Each row below holds a small network's activations on one input, seen along a few directions.
Each table varies a few parts of the input and shows all the possible inputs, shuffled.
A made-up example of a description, with smaller parts first: one of 2 separate values, together with either a single point or one of 11 places along a line or (one of 5 places around a ring, together with one of 6 places along a line).
Shared parts are said once, and a part with two or three values counts as separate values.
(in the rows, 128 means zero)

Other details of the inputs vary at random and push rows far along three fixed directions, the same in every table; ignore that.
These rows show it; all are for the same input, with only those details redrawn:
[139 125 120 113 148 116  92 120 127 113 152 122 132]
[141 119 116  98 145  93 110 100 114 112 145 134 116]
[152 140 134 140 167 163 157 143 140 101 160 106 108]
[137 116 112  88 136  73 104  90 107 117 134 145 117]
[139 131 124 120 135 116 158 122 126 125 115 145 106]
[137 143 132 162 150 185  87 176 163 124 156 104 158]

Rows:
row 1: [123 139 135 133 110 112 194 129 116 135 102 145 113]
row 2: [121 128 125 130 126 125 192 116 122 152  89 137 121]
row 3: [134 118 117 102 143 101 122  83 110 129 143 107 140]
row 4: [135 116 127 116 142 132  85 112 120 118 138 118 123]
row 5: [131 131 131 134 137 142 149 138 122  96 174 100 124]
row 6: [132 116 132 120 137 130 150 114 126 127  94 127 104]
row 7: [154 124 121 119 138 121  93 117 126 127 147 101 136]
row 8: [140 141 127 138 145 150 136 127 127 132 154  95 138]
row 9: [126 124 125 146 106 151 125 153 150 167  71 149 153]
row 10: [163 133 136 140 162 169 154 132 146 112 146  80 120]
row 11: [159 133 134 144 162 164 154 142 137 113 154  90 110]
row 12: [126 120 130 104 135  93 125  98  97 106 156 132 127]
row 13: [142 136 132 135 103 106 156 125 135 137 102 139 114]
row 14: [143 124 125 126 121 125 169 126 122 144  95 149 107]
row 15: [135 133 138 143 146 166 172 147 126  89 178 103 117]
row 16: [115 144 127 130 126 124 188 127 119 138  99 155 112]
row 17: [139 135 123 122 132 110 159 124 128 128 110 135 103]
row 18: [131 115 117 100 145 101 121  93  95 125 153 127 131]
row 19: [132 143 128 131 163 142 144 131 125 109 167  99 126]
row 20: [126 138 132 128 123 126 171 120 130 130  86 156  88]
row 21: [116 112 119  92 135  82 107  80  88 128 130 132 120]
row 22: [106 124 130 157  81 143 115 155 151 145  91 159 130]
row 23: [139 136 136 143 169 175 160 135 122 111 169  96 122]
row 24: [125 120 115 109 133  99 105 104 104 139 140 121 142]
row 25: [ 97 138 121 135 126 147  35 143 136 137 140 124 179]
row 26: [124 127 122 101 106  68 116  92 102 131 130 137 137]
row 27: [ 99 138 129 151 103 156 111 149 132 167  85 148 152]
row 28: [144 111 121 114 148 122  97 115 129 123 137 103 140]
row 29: [109 124 113 118  85  94  62 128 122 138 135 130 172]
row 30: [127 135 156 139 121 172 111 190 198 148 184  98 144]
row 31: [138 157 134 147 155 163 163 141 139 117 157  96 125]
row 32: [134 129 137 137 110 116 183 129 127 131  95 158  97]
row 33: [114 116 126 114 148 137  97 100 116 121 139 114 144]
row 34: [150 129 137 139 146 135 137 133 135 103 160 103 116]
row 35: [117 131 132 152 102 148 115 158 143 165  69 145 134]
row 36: [109 131 115 120 127 116  61 131 123 140 142 135 175]
row 37: [115 130 130 132 101 121 194 134 114 124 107 155 107]
row 38: [113 133 141 161  92 138 117 160 149 154  80 153 135]
row 39: [150 118 132 126 164 156 130 124 133 109 145 101 123]
row 40: [124 134 144 147 145 168 163 146 127  87 169  97 109]
row 41: [117 117 130 136  99 114 146 130 132 127 105 150 100]
row 42: [133 137 128 128 124 119 181 129 128 135  89 157  96]
row 43: [130 123 125 138  98 111 187 133 133 129 101 151  92]
row 44: [103 130 126 150 109 152 132 146 139 172  79 149 163]
row 45: [125 123 114 120 124 112  50 134 135 138 132 137 163]
row 46: [121 134 124 160  75 133 125 162 159 155  92 147 140]
row 47: [129 120 128 102 135  93 128  99  97 107 159 132 130]
row 48: [108 126 122 142 119 149 109 140 137 164 104 137 173]
row 49: [110 124 118  90 136  79 108  87  96 118 131 136 120]
row 50: [128 109 129  98 121  77 102  83 105 109 130 146 106]
row 51: [111 141 132 152 105 142 115 161 150 158  73 152 134]
row 52: [115 104 118 106 116 114  36 109 126 143 102 136 161]
row 53: [120 128 137 134 137 154 140 131 121  89 168 108 115]
row 54: [123 123 137 131 167 160 136 116 124 112 149  94 128]
row 55: [115 121 125 152  90 135  99 159 148 141 114 150 143]
row 56: [115 146 150 170 139 187 101 173 146 118 156  97 158]
row 57: [118 121 122 151  89 136 101 159 149 141 116 150 146]
row 58: [115 118 129  93 124  82 108  83  90 107 140 141 121]
row 59: [126 137 155 102 132 139 158 154 158 127 194 100 123]
row 60: [143 146 126 128 117 112 184 126 134 139  87 141  98]
row 61: [144 112 127 106 131  89 115 100 111 108 150 136 118]
row 62: [129 119 121 137 126 146  32 150 139 145 138 118 174]
- What is each input in this table made of? => one of 2 separate values, together with either a single point or (one of 5 places along a line, together with one of 6 places along a line)
- The inputs of row 3 and row 10 match in every part but the choice among 2 separate values. If row 5 is changed in the same way as row 3 into row 10, which row does it become? => row 43
- The inputs of row 55 and row 37 match in every part but the choice among 2 separate values. If row 13 is changed in the same way as row 55 into row 37, which row does it become? => row 26
- Which other rows does row 54 become when the place on the line of 5 takes its other values? List them by row number. => row 21, row 40, row 49, row 56

Rows:
row 63: [141 138 148 182 118 187 141 192 169 112 155 108 135]
row 64: [137 140 141 182  98 174 165 187 168 129 120 129 111]
row 65: [147 128 133 100 167 116 145 103 113  91 187  88 104]
row 66: [115 114 120 101  80  74 113 118 123 167  64 180 133]
row 67: [135 136 144 168 154 207 127 172 163 134 130  99 148]
row 68: [132 122 123 105 140  96 221  75  82 127 101 148  87]
row 69: [144 122 135 100 103  72 226  96 121 113 123 150  62]
row 70: [147 117 121 100 160 112 176  90 116 101 126 128  72]
row 71: [152 117 121 113 177 126 149  90 108  79 159 109  84]
row 72: [118 108 117 109  57  60 113 126 138 162  81 179 117]
row 73: [117 122 113 111  85  64 110 111 115 155  66 192 113]
row 74: [146 125 129  99 166 123 147 105 110  95 194  97 113]
row 75: [150 119 134 103 182 134 138  82 110  99 171  88 109]
row 76: [117 126 118 120 120 107  36 128 118 128 155 113 174]
row 77: [116 130 116 118 119 100  62 129 118 135 150 142 166]
row 78: [137 128 130 109 102  68 227  98 105 109 122 149  69]
row 79: [113 110 116 109  97  90 109 103 119 180  48 172 130]
row 80: [117 151 138 175 118 173 190 157 137 163  66 136 131]
row 81: [154 112 130 109 181 126 154  85 100  81 162 101  95]
row 82: [126 113 113 123 125 119  24 127 125 125 141 121 159]
row 83: [125 110 120 111 126 118  27 130 134 133 145 119 171]
row 84: [101 125 112 118  88  78 115 107 104 171  58 168 148]
row 85: [134 139 139 167 154 205 127 176 168 125 133 104 145]
row 86: [144 117 126 101 130  88 215  86  93 107  96 154  66]
row 87: [125 161 141 172 104 161 188 170 152 149  80 156 115]
row 88: [118 118 119 112 127 116  54 111 126 145 126 121 166]
row 89: [149 120 133 103 142 104 172 111 122  91 201 106 100]
row 90: [147 117 125  96 133  93 210  89 108 117  97 149  54]
row 91: [117 133 119 119 120  93  56 126 120 131 144 133 160]
row 92: [127 148 134 174 143 202 122 180 147 124 160  96 162]
row 93: [122 109 115 119 133 129  24 124 136 144 132 116 167]
row 94: [127 120 122 120 127 107  32 131 128 122 149 135 162]
row 95: [111 110 120 107  96  89 113 105 118 179  49 173 142]
row 96: [130 149 137 168 150 205 127 172 169 128 136  99 148]
row 97: [124 155 140 170  99 168 190 167 148 149  76 147 119]
row 98: [146 126 130 101 169 118 144 100 111  91 183  87 105]
row 99: [ 99 124 114 108  89  80 115 110 116 181  59 164 149]
row 100: [159 122 138  97 174 111 160 101 120  84 175 115  82]
row 101: [121 119 119 111 121 117  28 125 134 136 147 114 174]
row 102: [150 121 136 106 145 103 150 112 128  86 205  90 100]
row 103: [114 146 136 161 115 175 196 158 143 178  72 143 137]
row 104: [113 121 122 118 130 119  52 118 124 156 127 113 176]
row 105: [129 118 119 112 129 107  23 132 142 133 151 129 153]
row 106: [105 121 114 114  55  59 133 122 115 160  92 184 141]
row 107: [113 147 133 160 113 173 197 162 145 173  76 145 136]
row 108: [129 154 141 163 147 190 124 185 163 132 167 107 155]
row 109: [136 155 146 165 147 193 111 181 172 126 159 101 146]
row 110: [141 121 122  98 179 124 149  93 108  91 187  99 113]
row 111: [145 127 127 108 163 119 162 101  97  86 186 105 105]
row 112: [160 109 139 102 145 101 168 108 128  81 188 107  82]
row 113: [122 121 122 107 114 105  49 121 131 138 141 124 161]
row 114: [106 133 118 101  84  59 115 117 121 170  77 178 134]
row 115: [109 121 106 122 130 119  43 124 117 130 150 125 184]
row 116: [139 124 125 103 138  91 218  68  89 114  94 146  71]
row 117: [142 121 123 110 178 128 147  90  94  90 183  95 117]
row 118: [122 120 116 119 121 115  31 119 121 124 147 116 170]
row 119: [116 115 115 103  80  75 108 116 125 168  63 178 122]
row 120: [125 140 141 175 121 182 185 159 143 158  58 145 126]
row 121: [131 146 137 171 107 170 186 170 149 146  73 149 103]
row 122: [136 148 147 185 111 188 139 189 171 116 157 103 140]
row 123: [126 114 121 120 123 115  31 130 124 123 147 123 169]
row 124: [152 116 126 110 179 125 154  92 106  75 162 109  94]
row 125: [114 154 133 162 116 167 191 166 154 159  74 140 127]
row 126: [ 97 119 153 106 135 121 145 111 103  60 222 110  97]
row 127: [117 149 134 158 104 166 198 170 147 166  83 148 129]
row 128: [129 152 135 182 148 210 125 174 160 120 136 100 151]
row 129: [138 137 135 180 159 212 103 169 156 121 140  91 145]
row 130: [155 112 127 114 186 134 129  84 102  88 163  94  96]
row 131: [103 128 111 114  77  72 114 115 106 164  64 171 143]
row 132: [133 145 142 181 156 214 110 164 152 130 138  88 160]
row 133: [ 68 111 143 102  91 103  47 134 125 114 191 133 158]
row 134: [114 156 131 174 115 169 189 166 144 149  73 142 128]
- The inputs of row 103 and row 68 match in every part but one. If row 96 is changed in the same way as row 103 into row 68, which row does it become? => row 128
- The inputs of row 70 and row 71 match in every part but one. If row 99 is changed in the same way as row 70 into row 71, which row does it become? => row 84
- What is each input in this table made of? => one of 2 separate values, together with either a single point or (one of 5 places along a line, together with either a single point or one of 6 places along a line)
- Which other rows does row 67 become when the choice among 2 separate values takes its other values? List them by row number. => row 81
- Which other rows does row 113 become when the choice among 2 separate values takes its other values? List them by row number. => row 97

Rows:
row 135: [129 124 128 169 139 181 126 137 135 131  95 106 130]
row 136: [114 102  94 102 134  98  39  92 106 141 103 152 148]
row 137: [102 150 127 145 114 130  50 155 128 127 140 142 164]
row 138: [111 164 132 134 113 104 202 142 123 156  93 159 112]
row 139: [131 132 119 128 113 101  86 127 116 142 151 130 173]
row 140: [139 145 150 140 161 181  62 174 184 116 209  75 157]
row 141: [ 85 132 152 137 117 183 178 164 127 151 154 109 146]
row 142: [130 134 138 171  89 161 136 180 182 170 107 113 142]
row 143: [157 111 147 142 157 166  56 158 151  80 208  81 136]
row 144: [159 106 132  95 138  91 101 104 132 115 179 111 125]
row 145: [157 132 133 123 149 146 184 144 161 112 161 112  97]
row 146: [137 140 114 113 137  89 226 112 106 124 127 150  92]
row 147: [123 113 119  82 165  93  63  69  91 114 130 134 118]
row 148: [ 71 113 146 117 101 118 188 101 109 120 119 156 114]
row 149: [116 104 128 136  77 104  51 146 146 139 106 133 148]
row 150: [102 138 135 141  80 141  45 175 169 159 104 159 152]
row 151: [138 112 103  85 155  68 103  80  79  66 187 129 108]
row 152: [126 144 131 103 153 114 193 102 115 147  73 143 102]
row 153: [170 125 130 114 194 153 182  85 109  90 166  58  97]
row 154: [131 135 136 165 109 180 148 192 175 132 110 144 112]
row 155: [140 142 122 139 162 174 172 141 144 146  99 120 132]
row 156: [158 128 132 126 171 153 171 110 121 127 123 106 123]
row 157: [115 161 123 171  61 141 194 162 142 179  61 152 143]
row 158: [121 121 120 131  96  92  74 122 104 123 122 157 159]
row 159: [163 111 135 123 189 144 179  79  94  89 142 110  74]
row 160: [103 112 101  95  53  23 119  74  80 134  59 187 124]
- What is each input in this table made of? => one of 2 separate values, together with either a single point or (one of 3 separate values, together with one of 4 places along a line)
- The inputs of row 140 and row 150 match in every part but the choice among 2 separate values. If row 141 is changed in the same way as row 140 into row 150, which row does it become? => row 148
- Which other rows does row 142 become when the choice among 2 separate values takes its other values? List them by row number. => row 149

Rows:
row 161: [117 144 131 171 125 187 111 169 155 152  85 134 150]
row 162: [119 133 110 110 116  86 102 110 101 141 140 131 166]
row 163: [140 132 114 132 133 127  42 144 145 138 142 115 171]
row 164: [150 127 131 113 159 131 168 115 133 114 159 102 104]
row 165: [105 136 137 166 120 196 121 173 160 161  94 128 156]
row 166: [117 126 128 116 100  97 231 100 106 161  26 193  77]
row 167: [171 133 126 143 166 149 138 128 131  99 157  91 114]
row 168: [109 112 132  96 102  89  89 119 127 130 144 138 133]
row 169: [113 108 124 100 102  91  88 118 127 125 141 141 133]
row 170: [125 139 135 129 135 123 190 117 102  91 176 117 102]
row 171: [106 111 127  97 128 107  87 100 116 142 122 131 142]
row 172: [123 112 125 106 104  89  84 117 123 123 138 147 131]
row 173: [130 109 112 108 129  92  93  87  96 123  97 143 125]
row 174: [148 130 138 109 157 129 173 115 132 119 160 101 104]
row 175: [124 144 135 161  98 147 143 169 155 136  99 151 120]
row 176: [ 92 150 130 165 113 162 159 154 122 156  88 143 161]
row 177: [159 134 136 147 170 174 118 151 151 112 179  81 138]
row 178: [156 125 132 134 145 127 168 118 121  79 158 117  79]
- The inputs of row 173 and row 167 match in every part but one. If row 176 is changed in the same way as row 173 into row 167, which row does it become? => row 162
- What is each input in this table made of? => one of 3 separate values, together with either a single point or one of 5 places along a line
- Start at row 178 and move only the place on the line of 5, one step at a time. The first step leads to row 175. Which rows follow, in order? => row 172, row 169, row 168
